Here are a small network's activations along a few directions, averaged over the inputs that share one value of a field.
Related values have similar rows: they may be neighbours, one step apart, or belong to one group.
In the rows, 500 means zero.
Strong random noise was added to every row along 23 fixed directions; ignore it. To show where, here is one row again and again, with new noise each time:
[463 429 408 556 381 653 417 614 386 549 574 490 534 405 439 629 614 483
 524 382 565 584 611 394 531 336 461 503 767 559 632 599 449 496 551 573]
[629 501 491 630 592 572 792 433 403 462 444 292 537 800 525 569 554 492
 413 406 569 622 483 293 332 481 506 653 466 514 559 582 380 393 593 409]
[379 472 458 596 423 704 359 526 616 498 586 391 458 405 492 557 593 420
 595 453 452 412 373 357 580 390 569 445 571 695 341 479 474 437 471 713]
[309 389 653 681 386 616 219 517 507 713 328 586 491 571 805 571 504 508
 414 585 475 480 486 648 589 437 480 810 673 611 567 495 442 171 355 452]
[651 308 399 559 579 518 431 522 525 644 696 674 549 583 551 543 672 384
 643 440 470 632 489 394 466 594 513 556 686 484 438 396 603 653 461 394]
[352 551 594 450 511 343 396 681 417 622 383 571 613 364 582 530 408 613
 479 656 465 592 430 558 693 439 480 477 581 596 461 683 677 412 278 530]
[512 673 338 326 521 414 394 449 669 477 557 359 440 467 531 449 409 548
 491 637 351 474 425 466 560 496 448 602 489 594 664 356 434 279 428 458]
[607 588 576 361 541 419 658 451 424 714 574 496 447 449 237 502 605 464
 536 600 270 361 451 441 571 342 535 458 517 633 551 336 455 535 669 469]
[434 577 426 620 639 320 647 582 604 467 447 480 493 413 358 306 552 230
 538 551 457 475 422 374 532 393 596 439 235 441 357 391 489 531 615 553]
[527 561 512 364 721 683 536 563 528 772 539 653 724 526 679 642 451 456
 806 352 448 754 502 458 615 500 398 710 381 719 702 613 655 370 393 541]
[593 559 503 451 496 534 444 457 451 558 525 447 538 391 475 545 524 441
 478 494 658 443 558 400 439 620 385 636 556 678 593 497 551 537 593 434]
[586 507 546 435 585 552 650 546 452 563 566 400 525 506 355 497 662 528
 481 505 296 417 466 416 613 388 658 381 788 400 304 448 500 466 380 401]
[544 430 368 629 460 329 376 707 440 441 438 475 599 450 641 462 550 440
 304 507 606 550 475 545 364 417 500 491 703 606 544 366 401 440 382 550]
[524 446 304 472 435 688 481 393 674 379 428 359 241 554 565 391 513 366
 362 480 532 360 310 510 520 448 312 639 365 543 488 442 347 443 606 574]
[602 448 546 368 513 433 608 367 683 397 716 553 538 694 525 562 632 806
 650 289 461 585 422 590 467 317 670 406 360 651 555 527 495 503 480 627]
[689 507 232 329 722 394 481 405 421 589 567 629 439 418 499 392 564 568
 628 363 478 766 412 806 520 450 439 496 450 647 686 453 409 553 375 527]
[590 438 715 275 647 594 590 402 673 452 618 483 681 535 466 542 483 658
 473 563 357 452 639 566 433 570 635 349 459 304 316 470 743 556 388 387]
[453 689 396 534 477 572 336 493 410 477 322 346 565 310 331 681 461 303
 552 580 430 577 560 308 477 646 535 364 264 538 612 675 503 452 385 532]
[491 528 586 440 481 669 686 371 505 448 591 435 495 781 615 479 491 701
 594 212 481 489 455 644 497 645 498 509 465 532 553 588 517 468 363 511]
[661 533 574 409 603 321 618 446 607 342 421 495 624 256 273 432 453 447
 461 619 538 299 706 313 340 586 673 245 279 507 286 556 520 595 576 515]
[450 637 590 495 582 395 488 478 334 587 455 493 415 517 483 506 341 736
 386 552 497 361 488 488 450 450 577 559 696 539 369 659 549 460 491 244]
[638 436 474 500 702 791 508 636 500 565 443 621 503 405 691 470 524 420
 593 204 757 526 614 621 529 448 351 598 592 475 414 362 454 680 624 549]
[585 545 443 493 514 607 608 398 433 392 483 332 242 449 302 475 526 568
 357 466 553 416 424 515 471 224 473 409 460 432 378 452 294 656 793 579]
[322 479 546 673 612 368 591 561 518 448 415 525 549 471 649 245 663 378
 588 527 681 388 363 493 528 566 558 575 461 733 392 355 438 322 500 653]
[629 540 504 529 483 696 522 410 532 483 672 467 485 597 726 523 449 691
 605 372 557 543 407 342 575 497 474 708 802 552 401 510 295 315 426 606]


N, 20 values:
n6: [621 550 493 517 709 228 603 449 381 439 354 416 546 320 386 454 433 602
 557 689 613 788 541 478 533 571 572 362 366 532 378 619 472 548 475 547]
n14: [285 527 726 774 409 505 457 277 490 467 356 710 339 447 563 361 406 458
 458 517 669 540 447 695 570 321 509 709 134 233 422 623 325 447 727 646]
n3: [456 346 579 385 180 539 308 346 524 551 773 371 459 692 472 709 579 838
 357 448 340 611 395 765 497 429 505 457 695 637 658 607 667 558 294 480]
n19: [553 609 423 640 200 347 330 453 547 445 506 190 265 517 483 520 542 676
 488 394 500 568 432 560 747 559 538 483 730 672 519 440 273 486 315 567]
n18: [352 420 629 655 374 272 452 635 635 379 592 330 580 561 477 500 652 595
 402 583 487 698 349 713 592 316 638 283 446 373 370 276 633 635 434 708]
n7: [652 541 395 632 357 324 273 433 189 624 538 568 269 485 580 502 281 617
 237 512 563 666 371 821 404 467 330 644 731 462 541 425 343 706 474 408]
n15: [578 456 655 472 594 438 575 435 487 573 485 493 635 578 496 608 531 640
 602 400 616 669 526 587 531 635 560 472 380 617 452 705 742 638 411 462]
n1: [483 406 630 765 451 566 417 450 531 438 305 582 464 439 529 440 682 309
 483 455 550 316 434 522 515 538 750 479 489 414 179 515 370 408 374 503]
n10: [518 616 588 372 503 561 477 432 462 542 343 582 455 512 791 493 257 738
 483 462 535 543 276 833 570 380 347 653 345 747 628 557 299 255 383 733]
n11: [359 417 505 435 639 438 559 567 407 459 459 445 482 578 478 512 537 792
 497 595 448 471 552 582 493 405 657 276 736 521 419 542 575 447 435 417]
n2: [540 513 458 525 519 502 362 689 453 600 422 443 613 342 570 544 585 395
 411 517 509 438 461 518 488 404 533 557 776 721 512 390 441 317 352 514]
n20: [531 407 431 564 306 302 384 594 805 365 578 511 696 569 589 496 622 458
 469 337 485 514 660 469 424 448 695 526 543 538 671 479 457 304 284 477]
n13: [669 566 322 322 431 329 494 428 752 547 669 430 436 516 252 579 539 371
 518 624 137 455 461 325 530 309 584 511 365 546 682 340 463 426 580 396]
n8: [349 651 483 547 478 471 533 467 435 357 394 388 549 459 459 627 304 702
 555 517 544 674 627 406 443 352 592 390 281 553 670 788 375 319 544 702]
n12: [503 481 568 493 515 484 665 406 549 415 533 538 616 480 530 404 415 500
 368 590 464 530 430 441 501 315 576 685 507 385 408 714 436 191 431 521]
n17: [547 547 394 467 602 331 498 562 584 593 525 530 528 567 384 570 601 321
 497 442 318 417 388 473 346 342 654 455 305 720 552 399 581 539 515 363]
n9: [547 447 315 542 612 499 261 377 343 526 627 548 329 342 420 453 475 569
 406 739 440 538 469 471 436 436 573 531 924 321 265 476 353 481 462 314]
n5: [460 740 537 430 434 368 233 258 565 401 640 449 483 621 490 631 540 541
 500 702 328 434 128 525 425 681 661 485 268 463 529 353 634 452 329 415]
n4: [652 246 315 531 373 455 303 511 501 632 390 624 352 650 543 656 686 354
 407 512 443 570 322 625 446 455 406 563 445 657 684 469 455 593 482 452]
n16: [724 301 633 515 464 495 548 506 605 638 548 646 705 420 568 593 402 563
 539 393 555 636 675 423 481 433 527 521 526 692 384 734 537 538 430 654]
N is arranged as a ring.
Question: Going along N from n14 by way of its neighbour n16, in what order are n15, n10, n11, n2, n12, n5 met?
Answer: n12, n10, n2, n15, n5, n11
Question: Name the neighbours of n7, in listed order.
Answer: n19, n13
Question: Name the neighbours of n9, in listed order.
Answer: n3, n17

D, 20 values:
d15: [360 526 570 567 471 491 485 448 672 621 395 410 398 578 369 585 556 417
 600 493 319 612 456 565 641 323 567 443  38 558 570 502 539 551 591 587]
d17: [646 547 495 540 333 454 574 606 572 347 523 487 531 657 613 602 505 525
 448 492 514 594 260 209 589 388 457 532 488 340 423 586 396 483 466 647]
d20: [578 541 392 765 502 499 455 389 581 673 648 361 490 610 477 414 272 299
 368 415 252 650 463 571 297 550 572 617 448 406 423 364 465 491 351 401]
d18: [466 648 344 332 432 464 676 349 454 477 554 502 341 408 358 283 387 481
 486 397 587 332 419 537 523 486 298 645 380 692 739 663 419 435 681 553]
d8: [595 314 753 570 671 522 626 297 296 793 538 598 452 758 611 555 505 705
 565 729 436 838 346 679 585 597 403 621 535 408 379 419 586 634 535 474]
d1: [604 701 358 513 778 522 529 369 485 555 561 351 486 423 407 480 360 446
 531 342 492 613 433 545 361 510 583 550 358 576 390 555 550 563 445 396]
d2: [465 507 488 447 634 478 690 400 431 481 383 356 424 621 389 447 856 532
 538 452 545 448 359 452 618 520 617 534 503 649 506 677 511 343 418 341]
d12: [742 167 506 466 576 443 811 589 781 462 480 457 512 770 650 442 443 560
 522 594 441 512 574 326 486 570 444 443 503 562 288 375 456 555 575 583]
d16: [455 652 468 547 611 492 595 395 330 549 395 353 430 470 467 426 425 510
 377 566 591 630 530 528 521 407 398 730 501 455 636 561 357 335 615 401]
d7: [440 571 527 577 492 530 602 554 553 330 391 172 473 430 449 445 651 527
 404 347 764 499 537 494 640 400 509 518 504 559 436 568 518 492 552 525]
d11: [508 480 665 522 484 466 408 604 575 709 402 561 544 419 476 617 424 441
 526 606 420 522 635 525 623 434 485 535 439 468 474 401 588 595 596 471]
d4: [610 428 655 512 423 411 653 424 583 536 550 509 519 704 616 450 584 469
 322 500 561 526 339 538 531 453 406 789 445 458 508 476 599 491 547 400]
d9: [440 535 485 504 539 277 308 629 414 531 277 381 385 343 487 531 609 576
 358 722 685 396 477 477 569 393 477 515 644 755 496 424 490 492 598 406]
d14: [404 567 633 421 668 660 625 517 594 551 668 549 553 435 534 472 441 579
 560 453 459 463 397 493 573 127 551 565 471 526 329 437 550 436 659 656]
d10: [571 582 317 374 440 387 660 594 503 370 677 511 549 436 351 319 426 386
 520 362 459 519 547 461 544 692 408 350 531 275 520 577 641 715 375 437]
d19: [467 599 573 571 642 452 593 313 491 476 632 517 698 592 566 336 329 349
 477 723 434 602 610 489 278 808 491 693 386 181 594 281 517 344 513 387]
d6: [296 460 595 406 291 609 453 583 621 336 751 660 613 505 590 468 477 511
 471 426 544 352 414 589 485 457 423 495 528 349 509 473 686 545 517 639]
d3: [428 607 483 326 549 454 625 702 416 481 473 651 464 465 497 485 454 488
 376 390 668 336 310 559 439 152 330 583 383 640 585 575 620 634 795 491]
d13: [623 234 510 610 370 463 495 582 392 442 427 598 479 418 537 428 628 444
 241 524 747 490 444 592 436 382 375 484 646 462 351 534 449 675 588 615]
d5: [357 758 338 507 295 378 260 587 619 337 682 415 434 490 439 587 345 424
 517 577 399 496 352 292 481 528 478 442 360 363 596 421 603 600 535 484]
D is arranged as a ring.
Question: Going along D from d1 by way of its neighbour d19, in what order are d20, d8, d2, d16, d9, d10 met?
Answer: d8, d20, d2, d9, d16, d10
Question: Name the neighbours of d12, in listed order.
Answer: d6, d3
Question: Name the neighbours of d7, in listed order.
Answer: d4, d14
Question: What is the length, in steps, of the shortest route from d17 to d11?
Answer: 7

E, 21 values:
e4: [541 342 339 667 701 520 419 464 269 701 483 582 361 570 505 522 207 482
 478 622 314 525 475 530 188 616 505 371 580 651 262 469 473 680 499 415]
e20: [351 441 483 521 596 477 431 501 270 341 395 470 517 441 470 558 397 561
 268 862 477 676 453 618 312 374 476 327 398 260 476 503 507 505 560 559]
e18: [287 430 504 560 353 805 247 388 447 655 567 754 519 254 502 455 649 257
 600 324 519 516 465 700 634 446 429 676 470 514 629 670 487 386 385 650]
e10: [309 454 643 494 404 410 517 457 499 407 708 373 671 528 591 361 322 679
 401 766 459 515 506 607 345 682 449 447 616 546 546 332 588 345 428 678]
e3: [547 426 433 495 365 224 443 645 500 467 550 793 356 691 531 506 709 441
 549 486 438 358 182 472 584 534 517 396 514 436 404 394 583 767 489 414]
e13: [584 297 396 365 841 373 441 497 603 741 487 567 398 373 401 352 539 490
 636 671 335 626 669 769 644 590 516 324 541 454 349 208 654 771 476 357]
e15: [614 748 510 494 691 501 495 468 745 627 430 478 436 427 350 608 190 388
 447 457 377 322 556 199 458 289 681 674 296 429 182 744 598 497 626 148]
e8: [358 209 458 434 575 515 606 495 421 669 578 392 543 588 482 494 541 570
 466 590 428 695 471 646 494 534 380 492 579 805 570 653 809 525 403 496]
e2: [441 704 596 597 440 588 495 518 339 486 523 487 737 405 674 401 316 409
 526 392 560 463 494 501 403 813 470 550 564 614 519 506 452 322 220 641]
e7: [507 667 718 487 388 567 520 318 461 677 577 636 517 172 258 489 478 453
 785 306 695 509 785 508 755 636 444 593 365 501 581 703 580 697 689 585]
e9: [696 481 493 634 359 483 572 577 412 666 400 664 600 716 724 529 406 331
 475 473 311 658 436 509 533 562 379 662 519 368 709 380 248 354 347 597]
e11: [562 670 469 585 300 631 339 683 510 528 523 631 560 384 473 661 372 301
 480 160 395 440 336 479 501 264 573 415 420 437 386 681 488 636 339 631]
e14: [561 491 650 397 260 508 529 467 587 643 691 626 551 610 405 563 551 440
 498 477 186 537 440 605 657 444 483 450 413 235 589 403 601 646 426 546]
e12: [310 629 478 522 420 487 718 477 731 443 590 169 534 671 437 351 522 450
 581 303 379 316 370 426 552 614 594 500 359 783 539 535 615 281 352 538]
e6: [383 425 454 587 461 783 413 426 393 465 574 523 478 403 515 547 619 415
 434 540 438 489 213 405 523 221 577 540 667 536 308 689 402 273 377 679]
e5: [518 656 689 442 572 403 615 654 214 541 451 696 661 452 450 618 604 486
 542 499 452 511 376 529 495 332 595 332 429 454 541 439 530 593 527 571]
e17: [427 541 762 377 476 552 748 495 578 466 509 461 712 516 454 500 338 534
 492 513 564 559 658 484 530 639 400 521 242 335 532 729 785 564 556 514]
e16: [504 582 556 197 716 549 463 632 540 401 328 631 445 438 644 658 561 643
 672 741 634 342 297 308 582 373 367 376 267 686 449 372 514 566 780 695]
e21: [433 466 492 579 429 548 506 571 512 301 462 723 528 526 546 486 532 454
 532 366 535 506 547 552 394 342 575 338 269 263 551 490 331 543 578 691]
e1: [682 452 497 503 388 563  72 333 812 486 725 767 478 209 556 465 566 536
 529 119 647 479 609 937 488 339 638 551 471 433 445 374 475 676 419 576]
e19: [520 291 382 332 394 702 653 474 398 236 500 531 539 569 459 538 712 544
 406 455 513 486 424 545 438 414 465 332 590 415 602 716 386 408 406 657]
E is arranged as a ring.
Question: Going along E from e21 by way of its neighbour e18, in what order are e10, e8, e12, e6, e5, e17, e19 met?
Answer: e12, e10, e17, e19, e8, e5, e6
Question: Name the neighbours of e7, in listed order.
Answer: e13, e9
Question: Name the neighbours of e4, in listed order.
Answer: e20, e3
Question: What is the length, in steps, of the shortest route from e11 to e2?
Answer: 9
